Each row below holds a small network's activations on one record, seen along a few directions.
After each row come some of the record's fields: Tiveg, Sog, Nama, Lop, Pob, Bevu, Kal, Kilor.
Not every record has every field; a missing one is written none.
The largest differences between rows may come from other fields.
(in the rows, 500 means zero)
Strong random noise was added to every row along 2 fixed directions; ignore it. To show where, here is one row again and again, with new noise each time:
[457 519 562 297 548 524 353 574 388 520 537 572 347 673 596 455 346 299
 455 484 351 403 470]
[238 590 485 498 650 454 352 285 300 353 696 538 304 866 488 810 612 253
 333 486 515 482 293]
[442 532 579 428 580 503 359 437 374 494 555 562 348 776 540 545 479 262
 392 495 347 466 429]
[734 458 737 446 507 558 374 535 474 682 358 587 416 738 566 231 405 239
 419 521  88 502 594]

[525 549 514 464 414 454 376 585 548 548 426 554 511 385 501 413 389 629
 528 494 391 452 516] => Tiveg: k3 / Sog: w4 / Nama: e4 / Lop: none / Pob: none / Bevu: p1 / Kal: f1 / Kilor: b1
[271 528 399 287 582 603 431 607 391 523 587 492 419 239 545 483 309 558
 610 401 539 338 517] => Tiveg: k3 / Sog: w3 / Nama: e2 / Lop: none / Pob: none / Bevu: p2 / Kal: f1 / Kilor: b2
[540 603 629 602 472 510 321 474 489 597 380 535 476 509 395 450 520 557
 426 487 250 524 487] => Tiveg: k3 / Sog: w4 / Nama: e4 / Lop: none / Pob: none / Bevu: p2 / Kal: f1 / Kilor: b1
[574 503 590 499 499 562 418 568 554 679 449 516 442 447 492 329 370 433
 509 503 283 477 612] => Tiveg: k3 / Sog: w4 / Nama: e2 / Lop: none / Pob: none / Bevu: p1 / Kal: f2 / Kilor: b2
[340 683 400 377 537 491 368 597 445 481 491 584 418 296 430 542 333 840
 552 489 509 361 333] => Tiveg: k3 / Sog: w4 / Nama: e5 / Lop: none / Pob: none / Bevu: p2 / Kal: f1 / Kilor: b1
[477 530 499 208 424 625 420 760 506 590 485 559 382 292 557 376 228 630
 553 468 368 351 571] => Tiveg: k3 / Sog: w4 / Nama: e6 / Lop: none / Pob: none / Bevu: p2 / Kal: f1 / Kilor: b2
[548 574 602 789 493 540 459 282 517 543 465 529 538 584 394 544 814 500
 441 539 450 586 458] => Tiveg: k4 / Sog: none / Nama: e6 / Lop: none / Pob: none / Bevu: p2 / Kal: f1 / Kilor: b1
[622 510 603 493 496 490 482 550 427 578 503 582 418 627 483 477 481 393
 398 499 389 585 550] => Tiveg: k1 / Sog: none / Nama: e1 / Lop: none / Pob: none / Bevu: p2 / Kal: f1 / Kilor: b2
[742 548 625 512 554 483 527 542 565 611 417 571 592 582 522 260 545 509
 408 587 325 536 536] => Tiveg: k1 / Sog: none / Nama: e5 / Lop: none / Pob: none / Bevu: p2 / Kal: f1 / Kilor: b2
[448 646 491 400 443 566 388 660 471 556 504 571 446 263 457 443 230 716
 610 453 493 353 455] => Tiveg: k3 / Sog: w4 / Nama: e2 / Lop: none / Pob: none / Bevu: p2 / Kal: f1 / Kilor: b1
[369 494 447 349 524 496 433 624 507 490 557 614 468 382 499 545 391 558
 497 504 537 435 434] => Tiveg: k3 / Sog: w4 / Nama: e1 / Lop: none / Pob: none / Bevu: p2 / Kal: f1 / Kilor: b2
[659 546 645 439 373 597 459 664 506 668 294 505 480 452 473 200 374 548
 552 540 226 443 534] => Tiveg: k2 / Sog: none / Nama: e5 / Lop: none / Pob: none / Bevu: p2 / Kal: f1 / Kilor: b1
[693 343 571 687 553 472 712 298 587 536 437 493 605 648 494 472 688 404
 493 536 495 651 607] => Tiveg: k4 / Sog: none / Nama: e2 / Lop: c2 / Pob: l2 / Bevu: none / Kal: none / Kilor: none
[695 540 626 410 404 461 558 599 549 614 388 560 480 590 508 317 430 463
 490 608 234 522 494] => Tiveg: k2 / Sog: none / Nama: e5 / Lop: none / Pob: none / Bevu: p2 / Kal: f1 / Kilor: b1
[435 570 397 393 485 435 481 682 488 438 482 573 503 456 508 537 247 649
 557 521 646 445 415] => Tiveg: k3 / Sog: w4 / Nama: e3 / Lop: none / Pob: none / Bevu: p1 / Kal: f1 / Kilor: b1
[343 596 453 507 513 517 410 448 459 452 603 382 402 391 452 619 452 631
 550 372 527 409 482] => Tiveg: k3 / Sog: w4 / Nama: e5 / Lop: c2 / Pob: l1 / Bevu: none / Kal: none / Kilor: none
[599 474 415 469 423 381 639 608 529 456 388 654 598 642 583 465 403 519
 539 616 683 534 449] => Tiveg: k4 / Sog: none / Nama: e3 / Lop: none / Pob: none / Bevu: p1 / Kal: f1 / Kilor: b1
[671 446 585 684 493 469 648 315 542 570 376 566 530 814 462 447 722 407
 365 578 356 671 541] => Tiveg: k4 / Sog: none / Nama: e5 / Lop: c1 / Pob: l2 / Bevu: none / Kal: none / Kilor: none
[770 499 558 662 449 517 660 460 576 583 363 565 704 497 453 381 527 654
 534 552 565 607 493] => Tiveg: k4 / Sog: none / Nama: e2 / Lop: none / Pob: none / Bevu: p2 / Kal: f1 / Kilor: b1
[568 576 562 642 486 472 534 485 595 547 469 437 581 403 406 470 489 590
 543 553 487 542 480] => Tiveg: k2 / Sog: none / Nama: e2 / Lop: none / Pob: none / Bevu: p1 / Kal: f1 / Kilor: b1
[667 500 560 373 396 517 490 750 515 648 307 584 603 385 573 178 251 569
 609 517 437 444 562] => Tiveg: k4 / Sog: none / Nama: e3 / Lop: none / Pob: none / Bevu: p2 / Kal: f1 / Kilor: b1
[650 396 610 466 461 671 476 482 525 676 465 386 487 323 532 297 479 471
 564 356 224 465 754] => Tiveg: k3 / Sog: w3 / Nama: e6 / Lop: c2 / Pob: l1 / Bevu: none / Kal: none / Kilor: none
[398 387 513 703 609 472 554 198 439 419 600 381 523 748 448 705 878 292
 324 420 524 594 510] => Tiveg: k4 / Sog: none / Nama: e4 / Lop: c1 / Pob: l1 / Bevu: none / Kal: none / Kilor: none
[546 457 495 655 567 493 618 317 520 500 452 549 549 593 461 560 605 496
 475 526 503 632 517] => Tiveg: k3 / Sog: w3 / Nama: e2 / Lop: c2 / Pob: l2 / Bevu: none / Kal: none / Kilor: none
[450 504 350 272 502 434 587 683 488 402 575 526 477 673 635 512 416 416
 496 644 699 455 486] => Tiveg: k1 / Sog: none / Nama: e5 / Lop: none / Pob: none / Bevu: p1 / Kal: f2 / Kilor: b2
[311 541 405 450 530 456 462 507 430 357 607 537 527 550 514 663 613 485
 456 466 747 471 333] => Tiveg: k4 / Sog: none / Nama: e4 / Lop: none / Pob: none / Bevu: p2 / Kal: f1 / Kilor: b2
[189 451 250 214 693 474 605 534 398 234 901 421 454 522 636 768 483 356
 536 447 937 337 453] => Tiveg: k1 / Sog: none / Nama: e2 / Lop: c1 / Pob: l1 / Bevu: none / Kal: none / Kilor: none
[607 354 599 599 504 464 538 380 585 570 496 446 549 455 490 471 563 454
 487 483 393 575 654] => Tiveg: k3 / Sog: w4 / Nama: e1 / Lop: c2 / Pob: l2 / Bevu: none / Kal: none / Kilor: none
[609 406 638 645 588 571 528 400 609 608 444 420 518 422 437 386 548 482
 495 412 323 530 636] => Tiveg: k3 / Sog: w4 / Nama: e2 / Lop: c2 / Pob: l1 / Bevu: none / Kal: none / Kilor: none
[459 536 563 599 511 548 380 396 455 543 561 424 503 409 406 589 510 534
 444 440 424 499 483] => Tiveg: k3 / Sog: w4 / Nama: e1 / Lop: none / Pob: none / Bevu: p2 / Kal: f1 / Kilor: b1
[628 460 668 871 447 518 547 283 557 544 435 417 644 534 321 518 758 508
 441 527 465 590 492] => Tiveg: k2 / Sog: none / Nama: e1 / Lop: none / Pob: none / Bevu: p2 / Kal: f1 / Kilor: b1
[478 573 394 277 526 410 539 692 522 389 565 477 521 509 568 470 329 438
 489 551 725 423 435] => Tiveg: k1 / Sog: none / Nama: e3 / Lop: none / Pob: none / Bevu: p1 / Kal: f2 / Kilor: b2
[532 459 646 517 496 587 377 462 433 557 443 456 444 549 473 439 491 357
 464 557 301 504 574] => Tiveg: k1 / Sog: none / Nama: e1 / Lop: none / Pob: none / Bevu: p2 / Kal: f1 / Kilor: b1
[370 655 423 573 466 526 403 422 459 421 597 576 405 529 387 740 541 665
 433 506 547 506 326] => Tiveg: k3 / Sog: w4 / Nama: e6 / Lop: none / Pob: none / Bevu: p2 / Kal: f1 / Kilor: b1
[519 526 491 752 521 454 527 346 525 462 456 449 636 583 434 604 759 504
 420 468 627 589 470] => Tiveg: k4 / Sog: none / Nama: e4 / Lop: none / Pob: none / Bevu: p1 / Kal: f2 / Kilor: b2
[416 380 513 247 631 535 413 540 422 422 582 405 391 539 664 525 428 318
 471 421 424 416 636] => Tiveg: k1 / Sog: none / Nama: e4 / Lop: c2 / Pob: l1 / Bevu: none / Kal: none / Kilor: none
[453 577 370 649 432 350 595 475 585 253 495 607 603 622 433 745 605 709
 476 609 833 561 256] => Tiveg: k2 / Sog: none / Nama: e4 / Lop: none / Pob: none / Bevu: p1 / Kal: f1 / Kilor: b1
[404 470 506 623 599 542 494 340 537 439 589 415 418 571 459 690 669 432
 419 447 478 574 552] => Tiveg: k3 / Sog: w4 / Nama: e6 / Lop: c2 / Pob: l2 / Bevu: none / Kal: none / Kilor: none
[638 518 588 716 471 503 560 489 602 575 343 540 617 426 381 352 549 646
 553 613 457 538 475] => Tiveg: k2 / Sog: none / Nama: e2 / Lop: none / Pob: none / Bevu: p2 / Kal: f1 / Kilor: b1
[491 678 477 403 419 459 396 632 494 547 442 707 386 575 478 452 337 639
 481 589 385 484 365] => Tiveg: k3 / Sog: w4 / Nama: e5 / Lop: none / Pob: none / Bevu: p2 / Kal: f1 / Kilor: b1
[533 508 531 495 486 576 495 443 450 587 465 484 442 563 479 430 505 475
 464 414 321 506 560] => Tiveg: k3 / Sog: w3 / Nama: e5 / Lop: c1 / Pob: l1 / Bevu: none / Kal: none / Kilor: none

Which values does each new row have?
[338 625 303 276 460 442 533 678 437 401 482 677 447 515 573 581 338 696
 555 602 745 447 336] => Tiveg: k4 / Sog: none / Nama: e5 / Lop: none / Pob: none / Bevu: p2 / Kal: f1 / Kilor: b1
[678 390 656 538 443 567 582 452 511 591 413 413 458 667 496 321 580 315
 455 505 221 530 608] => Tiveg: k2 / Sog: none / Nama: e5 / Lop: c1 / Pob: l1 / Bevu: none / Kal: none / Kilor: none
[336 565 486 652 555 514 392 301 478 478 622 486 366 623 414 738 683 431
 375 513 434 553 439] => Tiveg: k3 / Sog: w4 / Nama: e6 / Lop: none / Pob: none / Bevu: p1 / Kal: f2 / Kilor: b2
[700 600 636 468 447 572 358 682 571 752 225 592 474 366 461 138 287 699
 522 544 119 481 571] => Tiveg: k3 / Sog: w4 / Nama: e5 / Lop: none / Pob: none / Bevu: p2 / Kal: f1 / Kilor: b1
[256 743 452 540 543 511 326 410 363 451 584 535 344 554 362 711 511 658
 409 464 466 446 271] => Tiveg: k3 / Sog: w4 / Nama: e5 / Lop: none / Pob: none / Bevu: p2 / Kal: f1 / Kilor: b1
[448 334 486 233 538 579 478 598 401 491 535 413 444 533 657 391 449 246
 496 420 394 432 670] => Tiveg: k1 / Sog: none / Nama: e4 / Lop: c1 / Pob: l1 / Bevu: none / Kal: none / Kilor: none
[687 527 617 493 427 592 415 691 614 720 318 527 520 230 482 186 232 654
 623 491 292 426 653] => Tiveg: k3 / Sog: w4 / Nama: e2 / Lop: none / Pob: none / Bevu: p1 / Kal: f1 / Kilor: b1
[633 489 557 677 540 483 568 310 513 574 340 549 502 696 445 469 659 482
 410 536 301 677 533] => Tiveg: k3 / Sog: w3 / Nama: e5 / Lop: c2 / Pob: l2 / Bevu: none / Kal: none / Kilor: none
[579 568 508 373 364 565 467 715 604 597 468 525 555 190 490 320 347 741
 627 498 478 382 470] => Tiveg: k2 / Sog: none / Nama: e6 / Lop: none / Pob: none / Bevu: p2 / Kal: f1 / Kilor: b1
[495 582 627 574 558 626 335 478 510 645 417 501 433 374 404 434 533 578
 444 467 218 505 532] => Tiveg: k3 / Sog: w4 / Nama: e6 / Lop: none / Pob: none / Bevu: p2 / Kal: f1 / Kilor: b2
[386 504 405 549 470 432 465 470 511 425 599 565 500 474 461 657 501 565
 506 532 625 497 442] => Tiveg: k3 / Sog: w4 / Nama: e1 / Lop: none / Pob: none / Bevu: p1 / Kal: f1 / Kilor: b1
[463 500 427 531 490 512 542 487 534 453 567 529 515 524 546 575 632 472
 514 521 665 496 502] => Tiveg: k4 / Sog: none / Nama: e6 / Lop: none / Pob: none / Bevu: p1 / Kal: f2 / Kilor: b2
[354 503 514 605 553 488 491 335 387 396 545 440 507 538 412 672 675 423
 456 582 520 542 413] => Tiveg: k2 / Sog: none / Nama: e1 / Lop: none / Pob: none / Bevu: p2 / Kal: f1 / Kilor: b1
[542 529 433 451 418 481 544 577 569 499 505 552 561 401 571 486 517 604
 606 546 661 484 523] => Tiveg: k4 / Sog: none / Nama: e6 / Lop: none / Pob: none / Bevu: p1 / Kal: f1 / Kilor: b1
[599 494 514 485 460 518 521 631 519 500 371 578 604 555 516 415 514 544
 465 520 566 541 465] => Tiveg: k4 / Sog: none / Nama: e4 / Lop: none / Pob: none / Bevu: p2 / Kal: f1 / Kilor: b2
[605 409 667 676 579 633 443 354 590 638 456 352 486 377 419 387 651 482
 478 377 189 543 715] => Tiveg: k3 / Sog: w4 / Nama: e6 / Lop: c2 / Pob: l1 / Bevu: none / Kal: none / Kilor: none
[413 495 400 472 521 499 562 476 496 456 547 495 509 413 551 561 416 555
 598 470 645 508 543] => Tiveg: k3 / Sog: w3 / Nama: e2 / Lop: c2 / Pob: l2 / Bevu: none / Kal: none / Kilor: none
[288 463 398 289 555 538 530 564 448 459 635 436 409 453 585 536 476 460
 550 376 609 358 536] => Tiveg: k4 / Sog: none / Nama: e5 / Lop: c1 / Pob: l1 / Bevu: none / Kal: none / Kilor: none
[422 666 303 180 497 367 526 843 382 366 561 676 485 415 630 551 201 668
 588 518 882 417 327] => Tiveg: k1 / Sog: none / Nama: e3 / Lop: none / Pob: none / Bevu: p2 / Kal: f1 / Kilor: b1
[460 567 468 442 462 555 461 520 431 577 452 469 481 401 492 425 442 644
 552 458 480 409 483] => Tiveg: k4 / Sog: none / Nama: e5 / Lop: none / Pob: none / Bevu: p2 / Kal: f1 / Kilor: b1
